A small network was shown many inputs. Here are its activations along a few directions, one row for each input.
Each table varies a few parts of the input and shows all the possible inputs, shuffled.
A made-up example of a description, with smaller parts first: one of 3 separate values, together with either a single point or one of 9 places around a ring or (one of 4 places along a line, together with one of 8 places around a ring).
Shared parts are said once, and a part with two or three values counts as separate values.
(in the rows, 100 means zero)

Other details of the inputs vary at random and push rows far along three fixed directions, the same in every table; ignore that.

A family of inputs:
row 1: 83 77 80 91 63 76 110 100 119 65 100
row 2: 111 100 99 113 102 107 101 86 109 112 123
row 3: 141 134 53 109 125 104 102 83 105 108 95
row 4: 95 95 79 106 79 92 108 95 105 91 122
row 5: 85 90 139 105 90 110 89 96 117 106 103
row 6: 112 126 139 126 129 134 82 85 105 145 123
row 7: 77 102 158 108 121 134 87 112 81 131 104
row 8: 93 112 137 102 123 124 91 103 84 124 105
row 9: 107 102 94 84 95 94 101 107 104 85 77
row 10: 76 80 94 87 74 84 103 105 108 69 87
row 11: 133 120 57 112 122 89 108 78 120 109 110
row 12: 86 76 99 117 64 84 106 82 145 85 133
row 13: 53 66 164 95 63 109 91 121 99 95 102
row 14: 109 128 141 98 144 135 81 101 74 135 88
row 15: 108 122 109 75 136 122 91 116 54 108 57
row 16: 88 90 114 114 97 98 101 95 106 115 120
row 17: 57 67 137 102 75 108 99 119 87 101 117
row 18: 93 84 117 122 86 110 98 93 114 115 136
row 19: 110 125 130 102 147 125 91 97 84 134 92
row 20: 94 81 70 89 80 84 106 112 91 79 95
row 21: 117 101 34 85 95 70 117 97 98 74 91
row 22: 108 99 99 117 101 99 99 87 112 116 119
row 23: 113 103 96 106 94 96 99 86 128 96 103
row 24: 145 129 63 109 118 86 113 76 141 100 104
row 25: 106 105 115 109 106 107 90 84 124 105 100
row 26: 148 104 47 133 89 68 116 75 133 69 121
row 27: 104 101 118 111 110 109 94 93 101 122 113
row 28: 56 60 117 92 61 86 106 120 82 86 109
row 29: 106 105 129 132 113 115 90 84 118 139 130
row 30: 129 129 75 80 139 98 97 103 72 106 59
row 31: 137 104 30 112 85 76 115 68 133 86 135
row 32: 109 123 140 101 146 134 83 104 77 137 84
row 33: 74 82 83 55 75 77 108 135 75 51 50
row 34: 83 83 84 91 78 93 111 110 85 80 102
row 35: 107 97 86 123 98 93 106 85 125 111 132
row 36: 141 137 71 78 133 96 100 99 100 94 54
row 37: 111 111 118 109 122 95 98 113 81 88 78
row 38: 57 75 147 99 71 118 93 122 73 103 107
row 39: 79 74 66 68 64 85 112 126 64 58 75
row 40: 66 60 131 114 49 96 97 93 132 88 131
row 41: 96 115 103 53 121 97 99 135 64 80 30
row 42: 73 71 78 64 72 82 105 134 60 64 66
row 43: 97 94 108 117 95 102 101 88 115 113 137
row 44: 64 78 160 107 78 109 96 109 116 108 116
row 45: 114 109 107 107 106 103 94 83 127 106 100
row 46: 82 91 86 69 93 96 108 124 60 75 72
row 47: 92 94 94 103 83 105 101 104 92 97 106
row 48: 99 100 106 116 108 100 100 94 108 119 116
row 49: 117 103 35 84 94 66 113 96 97 75 93
row 50: 96 102 110 92 109 117 95 113 76 104 86
row 51: 148 150 102 94 154 114 92 91 108 123 66
row 52: 95 110 95 56 121 96 90 131 43 89 40
row 53: 95 88 82 103 85 84 106 96 109 93 122
row 54: 102 100 131 135 97 106 98 72 154 122 141
row 55: 99 86 79 108 71 78 111 84 140 79 119
row 56: 128 104 40 113 95 80 118 75 127 90 126
row 57: 92 107 96 88 107 107 99 118 71 95 78
row 58: 139 149 75 106 153 116 96 91 93 123 81
row 59: 73 86 137 120 81 115 99 100 101 116 132
row 60: 94 101 113 86 112 106 89 113 76 107 86
Each input here is: one of 2 separate values, together with either a single point or one of 9 places along a line or (one of 4 places along a line, together with one of 5 places along a line).
Q: The inputs of row 17 and row 18 match in every part but the choice among 2 separate values. If row 43 is changed in the same way as row 17 into row 18, which row does it become?
A: row 31
Q: The inputs of row 9 and row 44 match in every part but the choice among 2 separate values. If row 23 is changed in the same way as row 9 into row 44, which row does it become?
A: row 54
Q: Change only the choice among 2 separate values in row 49. List by row number the other rows that result.
A: row 52
Q: Start at row 16 and move only the place on the line of 5, one step at a time. The first step leads to row 11. Which rows follow, in order?
A: row 56, row 34, row 57
Q: Change only the place on the line of 5 in row 47. List by row number the other rows that result.
A: row 22, row 32, row 39, row 42

A family of inputs:
row 61: 104 98 98 104 89 86 105 103 102 83 101
row 62: 111 123 117 109 128 109 93 89 113 128 97
row 63: 87 99 149 97 117 113 92 117 83 115 80
row 64: 115 116 51 87 116 91 112 97 87 94 98
row 65: 128 120 61 83 113 92 108 91 104 88 77
row 66: 90 88 99 109 76 104 99 94 117 88 112
row 67: 69 77 94 78 72 83 105 119 87 74 80
row 68: 120 111 53 98 117 89 115 102 85 93 93
row 69: 119 125 116 113 124 123 92 85 112 121 97
row 70: 120 120 114 104 126 118 91 89 116 124 101
row 71: 86 80 104 132 70 108 111 79 128 115 169
row 72: 96 92 100 99 82 97 105 92 117 96 114
row 73: 71 69 92 81 57 98 100 123 66 77 92
row 74: 70 84 79 80 82 89 109 125 69 85 92
row 75: 86 77 115 121 78 102 98 82 116 119 152
row 76: 125 97 62 123 88 78 117 73 140 89 126
row 77: 97 83 125 129 76 95 99 96 127 101 138
row 78: 102 99 90 93 93 98 105 93 108 90 96
row 79: 120 120 113 115 140 112 91 89 110 119 92
row 80: 140 133 28 96 119 99 114 90 93 92 91
row 81: 105 116 112 87 113 115 94 110 86 103 70
row 82: 114 122 120 105 131 112 93 86 112 125 101
row 83: 69 73 95 75 70 94 101 118 86 66 81
row 84: 100 110 103 83 117 101 92 113 91 107 73
row 85: 87 90 116 118 82 95 101 88 131 113 131
row 86: 94 84 121 123 84 95 105 90 128 108 131
row 87: 85 107 159 98 122 119 85 121 69 108 72
row 88: 103 96 90 96 82 100 101 104 109 91 99
row 89: 117 113 61 86 115 88 102 91 106 83 82
row 90: 123 114 56 87 106 80 110 87 115 86 94
row 91: 73 92 156 87 112 132 80 117 59 128 89
row 92: 71 77 96 74 73 85 106 117 86 70 84
row 93: 73 98 147 91 118 121 80 119 62 131 84
row 94: 101 95 94 108 93 90 100 101 102 79 99
row 95: 102 110 107 78 120 103 92 111 90 104 76
row 96: 101 113 105 99 121 107 100 118 62 101 88
row 97: 98 80 100 108 82 87 106 103 117 94 114
row 98: 123 125 110 116 116 117 95 81 123 123 110
row 99: 77 68 96 90 64 83 101 124 62 71 96
row 100: 114 114 58 91 113 87 101 93 106 87 79
row 101: 89 69 117 133 75 98 101 87 115 117 151
row 102: 123 124 121 117 128 108 94 92 105 115 97
Q: What do these inputs look like to the network?
A: one of 6 places along a line, together with either one of 2 separate values or one of 5 places along a line
Q: The inputs of row 88 and row 70 match in every part but the place on the line of 6. If row 69 is changed in the same way as row 88 into row 70, which row does it become?
A: row 78
Q: The inputs of row 84 and row 95 match in every part but the place on the line of 6. If row 67 is changed in the same way as row 84 into row 95, which row does it become?
A: row 92
Q: Change only the place on the line of 5 in row 79. List by row number the other rows that result.
A: row 63, row 76, row 86, row 97
Q: List by row number the other rows that have the place on the line of 6 in common with row 102.
A: row 61, row 77, row 87, row 94, row 96, row 99
